These are the activations of a small neural network, seen along a few directions. Each row is one input.
Each table varies a few parts of the input and shows all the possible inputs, shuffled.
A made-up example of a description, with smaller parts first: line(4) and (point or (values(2) and ring(5)) or line(11)).
Shared parts are said once, and a part with two or three values counts as separate values.
(in the rows, 128 means zero)

Other details of the inputs shift rows strongly along two fixed directions, in all tables alike. That doesn't count.

A family of inputs:
R1: [120 130 141 192 114 120  80 135 110 150 131 111  95 100]
R2: [147  99 178 178 140 141 160 200 135 158  93 110 152 166]
R3: [149 107 122 163 136 105  63 150 149 157 166 118  97 109]
R4: [138 148  82  88 112 134 109  97 136  96 167 151 118 126]
R5: [119 157 110 107 109 123 105  72  97 125 148 170 126 146]
R6: [120 163 105 112  96 139 112  81  97 107 148 162 120 137]
R7: [128 107 128 162 144  95  75 138 140 154 144 103 101  82]
R8: [128 135 136 189 102 128  83 142 124 164 143 122  86 103]
R9: [114 160 118  91  78 127 101 101 100 105 134 163 131 143]
R10: [141 103 181 176 138 140 171 193 139 166  86 104 148 152]
R11: [141 117 118 166 121 118  81 153 154 148 159 103  87  87]
R12: [160  84 154 168 185 124 168 175 165 168 119  95 141 136]
R13: [122 141  93  81 133 107 108  75 125 108 149 144 127 117]
R14: [134 138  92  82 128 113 104  83 127 108 163 152 127 130]
R15: [127 151  99  64  94 121 109 110 143 103 147 146 125 117]
R16: [106  61 148 152 174 169 156 214 145 117 111  59 122 144]
R17: [117 149  88  86 118 124 119  85 128  92 145 137 122  97]
R18: [132 120 133  74 153 134 199 134 142  94  92 120 179 140]
R19: [116 127 154 170  97 110  72 154 112 147 115 112 106 106]
R20: [119 129 146 186 119 108  80 129 121 176 135 128  93 102]
R21: [116 132 155 169  90 113  79 157 124 155 119 120 100 100]
R22: [127 143 138 118 146 157 218 108 120 118  95 143 161 158]
R23: [123 139 138 118 151 155 213 105 110 113  89 138 167 153]
R24: [147  88 169 154 161 123 169 199 166 142  96  82 149 123]
R25: [136 119 133  74 154 132 195 133 141  92  95 117 178 151]
R26: [117 164 108 104 102 126 113  71 110 140 145 173 116 135]
R27: [134 125 139 186 116 115  65 138 119 174 150 136  95 125]
R28: [146 115 132  75 149 138 191 141 143  92 110 126 180 165]
R29: [122 134 143 113 163 140 206  95 109 132  90 147 172 162]
R30: [119 124 146 187 126 105  71 125 109 169 132 120  99 109]
R31: [121 147  87  86 119 122 114  84 127  90 148 135 121 108]
R32: [150  84 159 169 188 118 170 172 162 162 111  91 142 126]
R33: [151 118 127  74 147 144 191 147 151  98 113 134 177 171]
R34: [133 144  86  88 115 128 110  92 128  90 163 143 122 121]
R35: [ 79 106 135 168 107 154  67 175 102 131 137  97  72 120]
R36: [121 153  89  86 113 125 122  88 138  98 152 142 115 101]
R37: [142 137 131 119 145 165 206 119 118 116 110 151 165 182]
R38: [101 164 121  89  83 124 111  93 100 107 114 157 131 118]
Each input here is: values(2) and (point or (values(3) and ring(6))).
- The inputs of R5 and R14 match in every part but the values(2) part. If R6 is changed in the same way as R5 into R14, which row does it become? => R34
- Change only the ring(6) part in R27. List by row number the other rows that result. => R5, R20, R26, R29, R30
- Change only the values(2) part in R32. List by row number the other rows that result. => R20
- Change only the values(3) part in R8. List by row number the other rows that result. => R10, R26

A family of inputs:
R39: [141 192 117 110  77 120 130  64 105 132 125 181 137 130]
R40: [104 170 109 108 113 127 127  45  93 146 135 175 115 146]
R41: [108 130 132 219 106 133  57 128  91 147 148 107  69 105]
R42: [139 101 106 178 132 122  44 152 130 127 183  90  79 103]
R43: [113 145  89  69 140 107 127  57 135 119 149 148 120 101]
R44: [150  70 152 164 163 155 163 227 170 145 120  73 128 152]
R45: [123 119 162  80 151 146 218 145 113 102  65 146 207 188]
R46: [105 134 168 185  64 102  38 157  96 164 115 111  93 102]
R47: [127 114 127 115 190 177 234 117 105  90 101 139 182 187]
R48: [156  71 181 156 157 115 140 220 155 143  95  74 157 154]
R49: [ 89 172 112  93  70 165 132  95 101 109 133 160 104 143]
R50: [118 119 139  87 157 187 240 152 130 102  91 145 174 186]
R51: [108 152  99  91 133 122 116  61 107 135 148 184 124 137]
R52: [147 168  98  74 105  95 131  77 149 102 141 155 140  88]
R53: [140  72 146 188 197 141 171 178 146 126 109  56 136 110]
R54: [166 160  94  74 100 105 115  87 151 106 163 166 143 130]
R55: [140 103 118 165 139  94  45 136 149 175 180 112  81 105]
R56: [107 112 118 154 104 122  60 175 158 135 146  84  70  60]
R57: [105 152 111  48  97 102 108 101 127  81 115 133 141 102]
R58: [174 102 181 203 163 120 166 187 150 175  96 119 162 133]
- The inputs of R50 and R49 match in every part but one. If R47 is changed in the same way as R50 into R49, which row does it become? => R41
- What is each input in this table made of? => line(4) and ring(5)
- Change only the ring(5) part in R52. List by row number the other rows that result. => R43, R53, R56, R57
- A walk changes only the line(4) part. It starts at R52 and steps to R54. List the rest of the walk in order. => R58, R39
- A walk changes only the line(4) part. It starts at R40 and steps to R51. List the rest of the walk in order. => R55, R43

A family of inputs:
R59: [152  98 159 178 162 114 142 167 148 160 114  99 138 122]
R60: [108 143 116 123 100 133  93 113 108 120 141 138 106 123]
R61: [146 103 168 181 141 127 140 182 138 160 107 103 136 137]
R62: [117 145 118 120  96 128  91 117 115 125 142 145 111 125]
R63: [118 136 103 121 118 127  93 105 121 120 155 135 104 116]
R64: [122 142 108 117 116 113  97  97 126 127 147 138 110 105]
R65: [107 147 116 125 100 131  96 109 109 121 138 140 106 116]
R66: [121 151 123 120  97 112  93 108 118 129 132 146 119 111]
R67: [130 125 112  36 152 152 220 123 145  68 103 129 185 163]
R68: [146 138 117  63 158 147 225  96 135  99 110 155 186 179]
R69: [138  96 149 182 164 133 142 166 139 152 120  94 124 124]
R70: [127 138 106 117 114 121  91 110 128 125 156 142 109 118]
R71: [133 104 167 182 147 126 142 170 132 159 100  99 131 126]
- What is each input in this table made of? => point or (values(2) and ring(6))

A family of inputs:
R72: [122 122 118 141 132 140 101 135 127 138 141 122 102 128]
R73: [148  95 156 182 166 106 130 173 142 157 109  97 135 107]
R74: [113 129 128 134 104 103  41 134 123 135 155 133  92  97]
R75: [146 113 141 120 168 154 226 135 139 102 104 107 177 157]
R76: [125  91 145 180 155 143 130 177 140 159 117  94 113 137]
R77: [101 150  96  77 118 138 143  74 121 109 143 151 119 132]
R78: [110 123 129 139 114 126 112 140 135 125 134 104 104 100]
R79: [112 141 104 138 102 110  60 115 138 150 154 138  82  83]
R80: [126 124 135 129 112 128 102 155 139 121 139 125 113 115]
R81: [114 146 103  77 127 119 139  74 108  93 138 148 136 127]
R82: [107 123 130 100 145 127 162 107 122 113 113 123 144 135]
R83: [114 154  95  68 108 150 131  98 118  82 132 144 128 136]
R84: [140 112 142 101 164 147 221 139 149 138  95 124 170 181]
R85: [118 129 126 101 146 121 158 115 135 122 103 134 152 127]
R86: [139  98 161 172 165 114 130 170 146 159 103  97 133 108]
R87: [134 129 118 120 150 141 168 101 129 121 138 130 141 144]
R88: [111 143 136 128 119 158 158 116  88 133 101 145 148 156]
R89: [130 154  99  80 126 117 131  72 123  99 133 158 152 122]
R90: [130 152 100  71 103 138 133  96 127  81 148 161 147 139]
R91: [146 126 128 133 107 112 104 149 140 130 138 114 116 112]
R92: [139  85 152 185 164 123 121 181 126 146 112  87 127 128]
R93: [153 115 133 119 182 145 225 133 145 130 101 134 171 157]
R94: [123 120 136 128 118 103  96 139 135 145 123 114 119 119]
R95: [133 132 120 135 100  87  49 125 124 141 153 124  99  97]
R96: [135 156  93  68 112 125 138  81 125 113 148 164 133 146]
R97: [158 111 148 106 171 131 209 131 139 122  94 118 193 177]
R98: [115 160 138 172  78 111  52 120 104 145 148 157  87 118]
R99: [125 133 100 155 106 124  47 118 121 137 171 127  85 107]
R100: [120 108 177 203 134 139 143 160 105 176 102 103 125 123]
R101: [144 132 121 147 120 119 106 137 145 125 137 118 124  94]
R102: [115 143 147 117 113 149 161 121  97 135 108 163 155 158]
R103: [115 171 121  82  84 137 137  77  91 128 120 173 144 149]
R104: [111 178 112 111  99 144 135  74  88 105 120 170 130 161]
R105: [129 124 126 146 120 122 113 139 130 120 143 108 108  99]
R106: [109 128 116 140 109 113  40 127 113 130 148 119  85  98]
R107: [116 152 102  67 116 141 132  90 124 106 150 172 129 147]
R108: [126 162 136 167  72 104  55 109 108 154 140 148  87 117]
R109: [143  85 165 178 159 112 121 188 135 151 120 102 134 128]
R110: [128 142 119 126  82 107  53 136 138 133 153 119  87  91]
R111: [144 112 154  94 171 133 211 138 140 126  86 118 182 174]
R112: [133 128 161 132 152 158 224 128 111 145  71 143 184 158]
R113: [125 128 120 141 104 101  44 123 122 128 163 136 106 102]
R114: [116 149 147 176 110 124 118 109 103 142 123 134 107 128]
R115: [148  95 146 187 147 140 127 186 140 134 120  81 129 126]
R116: [140 100 158 161 131 122 136 190 156 152 107  85 127 124]
R117: [142 138 115 102 136 133 171 124 139 104 117 136 150 122]
R118: [130 134 127 136 119 121 106 144 145 130 130 118 112  90]
R119: [126 147  97  76 117 135 133  92 120 105 155 173 131 146]
R120: [118 123 125 101 137 143 157 129 136 125 129 147 140 156]
R121: [108 149 104  63  96 138 132 106 129  88 137 157 134 135]
R122: [135 157  89  86 123 132 137  71 131 110 147 166 138 127]
R123: [ 99 146  96  65 118 134 126  84 108  92 123 149 136 143]
R124: [135 120 130 138 112 122 101 158 135 120 145 126 115 113]
R125: [143 103 151 177 164 128 139 169 155 169 117 105 120 114]
R126: [103 127 123 130  97 102  45 131 123 133 151 134  95  99]
R127: [140 156  94  73 112 129 134  75 129 113 151 161 140 149]
R128: [135 118 140 107 162 149 225 149 153 114  82 118 175 145]
R129: [121 133  98 147 105 121  52 122 116 135 168 132  79 105]
R130: [116 126 133 100 151 129 160 106 121 112 117 125 143 134]
R131: [144 104 139 119 182 150 205 135 124 108  93 114 185 177]
R132: [141 158  98  66  97 128 135  88 132  91 142 149 147 137]
R133: [119 125 127 142 134 129 112 122 131 143 147 119  99 112]
R134: [150  90 155 187 156 130 126 178 147 160 138 109 130 139]
R135: [145  94 145 179 147 138 132 190 136 133 116  86 122 124]
R136: [142 122 173 214 137 123 140 156 127 170  94 120 126 127]
R137: [141  90 160 187 165 116 130 157 134 148 121  84 133 118]
R138: [128 121 122 152 134 123 112 124 127 141 152 120 101 111]
R139: [127 156 101  65 111 131 132  83 130 118 144 160 127 144]
R140: [132  99 160 178 149 132 140 181 145 143 118  79 115 108]
R141: [114 120 121 138 112 137 101 152 131 120 126 107 107 116]
- What is each input in this table made of? => ring(5) and (values(2) or (values(3) and line(4)))
- The inputs of R86 and R111 match in every part but the ring(5) part. If R101 is changed in the same way as R86 into R111, which row does it become? => R132
- Change only the line(4) part in R73. List by row number the other rows that result. => R85, R86, R89
- Change only the values(3) part in R86. List by row number the other rows that result. => R118, R125
